Each row below holds a small network's activations on one input, seen along a few directions.
Each table varies a few parts of the input and shows all the possible inputs, shuffled.
A made-up example of a description, with smaller parts first: values(3) and (point or line(11) or (line(6) and ring(8))).
Shared parts are said once, and a part with two or three values counts as separate values.
In the rows, 128 means zero.

A family of inputs:
x1: [ 92 115 153 139 130 123 136 166 144 133 129]
x2: [102 110 154 124 132  97 139 142 137 131 111]
x3: [107 118 143 112 141  97 148 146 143 108 125]
x4: [100 131 143 130 128  82 144 141 135 126 122]
x5: [134 137 139  85 145 121 123 124 115 129 146]
x6: [124 117 155 104 133  99 129 122 114 139 117]
x7: [189 120  62 185 101 225  98  85 129 132 109]
x8: [129 129 150  97 136 121 115 120 108 152 131]
x9: [126 149 139 104 132 106 120 119 107 146 143]
x10: [ 89 136 143 146 126 108 141 165 142 127 141]
x11: [ 96 124 143 127 139 123 145 170 150 110 144]
x12: [187 141  52 191  97 209 103  84 127 127 120]
x13: [129 125 145  92 141 100 138 126 120 116 131]
x14: [193 128  52 172 110 224 107  89 135 110 124]
x15: [122 138 145 111 129  85 134 121 113 134 128]
The inputs of x6 and x15 match in every part but one. If x1 is changed in the same way as x6 into x15, which row does it become?
Answer: x10
What do these inputs look like to the network?
Answer: values(3) and (point or line(4))
A walk changes only the line(4) part. It starts at x5 and steps to x13. List the rest of the walk in order.
Answer: x3, x11
Which other rows does x12 become when the values(3) part takes its other values? List them by row number.
Answer: x7, x14

A family of inputs:
x16: [145 130 126  85 144 119 130 113 120 112 134]
x17: [189 132  57 181 103 219 101  87 129 126 120]
x18: [142 130 132 110 128  96 127  97 111 136 112]
x19: [117 110 138 156 118 111 142 140 137 122 108]
x20: [133 128 143  94 142 136 120 131 117 133 143]
x21: [106 127 126 126 142 133 134 153 154 117 136]
x22: [112 143 141 142 116 106 128 133 116 146 134]
x23: [118 144 137 119 135 128 131 150 126 123 157]
x24: [100 126 129 149 123 111 130 138 144 140 113]
x25: [128 128 147 118 124 113 117 115 108 156 120]
x26: [119 110 133 130 132 135 147 153 146  98 131]
What do these inputs look like to the network?
Answer: point or (values(2) and line(5))
Which other rows does x16 become when the line(5) part takes its other values? List them by row number.
Answer: x20, x21, x23, x26

A family of inputs:
x27: [136 150 132  95 137 127 116 150 100 123 163]
x28: [105 120 156 163 101 126 116 145 109 169 116]
x29: [201 147  54 195  92 247  92  89 116 131 139]
x30: [105 118 158 135 135 162 137 174 142 124 160]
x31: [129 118 138 165 126  89 152 133 143 114 108]
x32: [215 112  43 188  97 225 113  72 130 102 107]
x33: [148 100 151 107 118 102 123  97  95 142  90]
x34: [111 152 116  91 134 104 129 100 127 134 135]
x35: [124 120 138  72 165 147 123 127 145 128 141]
x36: [136 130 131  99 120  94 150  99 111 103 127]
x37: [122 161 138 107 116 114 131 116  96 135 163]
x38: [107 140 130 143 124 132 128 182 129 117 154]
x39: [134 130 158 114 114 121 104 114  81 175 126]
x40: [ 96 131 108 128 142 122 126 166 160 116 126]
x41: [120 110 123 136 129 113 147 165 143  85 118]
x42: [ 92 151 136 155 104 119 144 147 124 129 153]
x43: [159 128 141 117 138  84 140 102 115 119 117]
x44: [ 94 110 136 120 153 152 135 158 173 123 132]
x45: [106 120 129 148 109 100 163 130 139  97 117]
x46: [145 159 148 124 134 104 120 119 101 152 153]
x47: [124 122 137  99 132 111 101  97 112 173  98]
x48: [ 82 142 114 140 122 109 141 131 155 128 126]
x49: [115 148 146 172 121 109 132 150 129 146 144]
x50: [134 129 160  87 147 156 125 143 114 130 169]
x51: [118  88 150 128 140 142 158 158 156  92 124]
x52: [105 140 124 157 139  99 130 134 160 145 116]
x53: [134 150 126 109 151  94 118 102 132 151 125]
x54: [148  99 153  80 152 137 145 126 128  98 133]
x55: [126 142 111  80 154 117 113 134 132 122 136]
x56: [189 137  31 181 112 236  89  72 146 130 112]
x57: [150 120 125  88 141 107 135 133 115  91 128]
x58: [ 94 111 134 147 119 116 114 129 141 167  89]
x59: [119  89 149 155 106 107 135 128 124 136  80]
What do these inputs look like to the network?
Answer: values(3) and (point or (values(2) and line(5)))
The inputs of x48 and x45 match in every part but the values(3) part. If x40 is changed in the same way as x48 into x45, which row does it become?
Answer: x41
Which other rows does x32 become when the values(3) part takes its other values? List them by row number.
Answer: x29, x56

A family of inputs:
x60: [105 182 153 116 120  73 119 126  90 168 162]
x61: [108 110 145  74 162  86 172 162 156  61 139]
x62: [112 135 110 210  87  96 131 114 134 152  88]
x63: [ 43 138 174 128 142  58 167 203 160 112 152]
x64: [178 107  84 159 109 125 137  71 131 101  76]
x65: [130 132 180  65 143 103 102 112  82 179 136]
x66: [166 158 118  58 146  99 120  81  93 121 147]
x67: [135  83 139 158 106 129 117  99 123 161  64]
x68: [ 70  86 203  78 163  88 151 191 149 122 126]
x69: [198 135  48 145 129 234 114 101 144  84 148]
x70: [133 160  77 198 105 206 109 146 143 132 161]
x71: [156 109 106 146 124 238  96 131 133 142 137]
What do these inputs look like to the network?
Answer: values(3) and line(4)
The inputs of x60 and x65 match in every part but the values(3) part. If x62 is changed in the same way as x60 into x65, which row does it become?
Answer: x67
Which other rows does x64 become when the line(4) part takes its other values? List them by row number.
Answer: x61, x66, x69

A family of inputs:
x72: [165 129 125 115 129 188 110 116 110 129 148]
x73: [ 38 113 189 122 128  58 163 191 150 127 123]
x74: [141 149  82 142 132 164 117 124 148 111 135]
x75: [156 123 104 109 139 176 102 108 130 130 120]
x76: [ 55 112 195 133 145  58 157 199 157 136 127]
x77: [ 65 139 171  77 147  52 163 170 134 105 152]
x78: [132  98 110 192 103 146 143 139 149 105  96]
x79: [ 83 139 177  88 164  52 156 178 141 113 155]
x80: [159 121 107 111 130 182 106 114 115 138 142]
x81: [ 98 113 199  55 172  64 142 162 123 132 140]
x82: [121 106 101 188 113 158 136 128 166 122 100]
x83: [164 133 102 135 117 129 114  66 113 148 104]
x84: [ 98 140 195  79 151  28 135 136 102 161 131]
x85: [144 147  85 144 122 170 120 130 133 119 158]
x86: [156 149 101 133 119 140  95  82 109 159 111]
x87: [165 155 122 139 108 152 102  90  88 158 139]
x88: [149 132  84 144 130 153 136 108 152 101 128]
x89: [160 124  93 148 119 141 143 120 135  84 124]
x90: [113 123  99 186 115 169 117 144 161 132 107]
x91: [175 125 111 139 106 117 121  78  96 132  99]
x92: [150 154 103 148 121 176 125 132 127 110 163]
x93: [122 129 118 192 107 181 125 150 139 129 136]
x94: [175  99 115 115 127 153 128 104 117 103 108]
x95: [164 107 106 111 138 165 121  93 134 120 113]
x96: [116 121 101 188 106 175 121 149 146 139 130]
x97: [ 80 140 190  68 134  28 140 128  95 153 127]
x98: [159 148 104 135 109 146  98  88  94 167 133]
x99: [ 80 114 194  44 155  64 148 154 117 124 136]
The inputs of x77 and x97 match in every part but one. If x79 is changed in the same way as x77 into x97, which row does it become?
Answer: x84
What do these inputs look like to the network?
Answer: line(4) and (values(2) or line(5))
Which other rows does x90 become when the line(5) part takes its other values? List them by row number.
Answer: x78, x82, x93, x96
Which other rows does x95 become when the line(5) part takes its other values? List them by row number.
Answer: x72, x75, x80, x94
